B =
117,133,119,131,107,124,109,133,104,126,125,125
130,122,113,120,112,134,102,134,115,146,114,123
133,122,119,121,122,134,114,131,125,142,118,125
122,136,141,138,138,120,149,123,134,108,142,132
135,123,126,123,132,132,127,128,135,136,124,128
Rows and columns are counted from 1.
(1, 1) -> 117
(3, 12) -> 125
(3, 9) -> 125
(5, 6) -> 132
(3, 7) -> 114
(5, 10) -> 136
(4, 1) -> 122
(2, 1) -> 130
(4, 7) -> 149
(3, 4) -> 121
(5, 8) -> 128
(4, 9) -> 134
(4, 8) -> 123
(1, 4) -> 131
(3, 6) -> 134
(1, 8) -> 133
(1, 12) -> 125
(4, 11) -> 142
(5, 1) -> 135

x =
[[148 131 147 123 116 117 131 123 130 139 115]
 [121 129 153 145 135 114 127 108 119 121 138]
 [141 124 117 115 120 137 129 144 136 133 116]
 [126 145 128 126 126 119 129 115 132 131 128]
 [147 126 120 113 115 133 128 142 136 132 113]
 [125 155 122 121 124 117 131 113 135 139 126]
 [132 112 117 126 133 151 127 155 146 124 123]
 [120 154 112 121 127 124 129 119 140 133 128]]
Rows and columns are counted from 1.
(1, 1) => 148
(2, 2) => 129
(7, 1) => 132
(1, 7) => 131
(2, 10) => 121
(2, 1) => 121
(2, 8) => 108
(1, 11) => 115
(1, 4) => 123
(6, 2) => 155
(8, 5) => 127
(4, 2) => 145
(5, 1) => 147
(7, 5) => 133
(4, 8) => 115
(7, 8) => 155
(8, 2) => 154
(5, 6) => 133
(5, 7) => 128
(2, 3) => 153
(7, 3) => 117
(7, 4) => 126
(8, 8) => 119
(5, 3) => 120
(1, 9) => 130
(4, 4) => 126
(1, 3) => 147
(8, 3) => 112
(2, 9) => 119
(5, 2) => 126

M =
[[132 129 143 123 120 134 128 127 136 132 127 126 124]
 [138 127 126 127 131 128 123 134 125 131 134 115 125]
 [112 128 104 140 133 140 134 127 133 134 137 116 134]
 [135 129 143 121 112 128 128 132 135 126 125 124 124]
 [134 127 127 145 134 127 112 124 135 124 133 133 128]
 [125 132 115 132 120 128 102 137 137 133 133 134 131]
 [130 128 117 118 143 119 121 129 122 127 117 108 130]
 [140 126 139 124 105 120 120 139 137 130 118 135 115]
 [134 126 126 131 131 122 100 127 136 126 139 115 135]
 [106 129 125 134 126 128 111 135 120 129 144 122 131]
 [107 128 120 137 144 128 139 126 129 126 128 151 132]
 [135 124 123 112 120 127 113 133 140 130 123 127 136]
 [133 127 124 129 142 132 128 126 134 125 127 125 135]
 [134 128 131 128 138 126  99 120 121 132 132 129 134]
 [133 130 141 129 122 126 118 136 136 127 127 145 127]
 [140 124 134 120 138 122 138 123 124 123 134 130 125]]
Rows and columns are counted from 1.
row 1 col 1	132
row 15 col 1	133
row 10 col 3	125
row 2 col 7	123
row 10 col 10	129
row 9 col 13	135
row 4 col 6	128
row 16 col 7	138
row 4 col 8	132
row 9 col 9	136
row 15 col 9	136
row 13 col 12	125
row 13 col 5	142
row 7 col 7	121
row 11 col 10	126
row 12 col 12	127
row 7 col 3	117
row 3 col 8	127
row 1 col 12	126
row 11 col 3	120
row 3 col 6	140
row 13 col 2	127
row 12 col 4	112
row 7 col 10	127
row 7 col 6	119
row 4 col 13	124
row 12 col 11	123
row 16 col 13	125
row 6 col 8	137
row 7 col 1	130
row 15 col 4	129
row 15 col 10	127
row 12 col 9	140
row 2 col 4	127
row 3 col 11	137
row 13 col 6	132
row 10 col 5	126
row 16 col 4	120
row 6 col 4	132
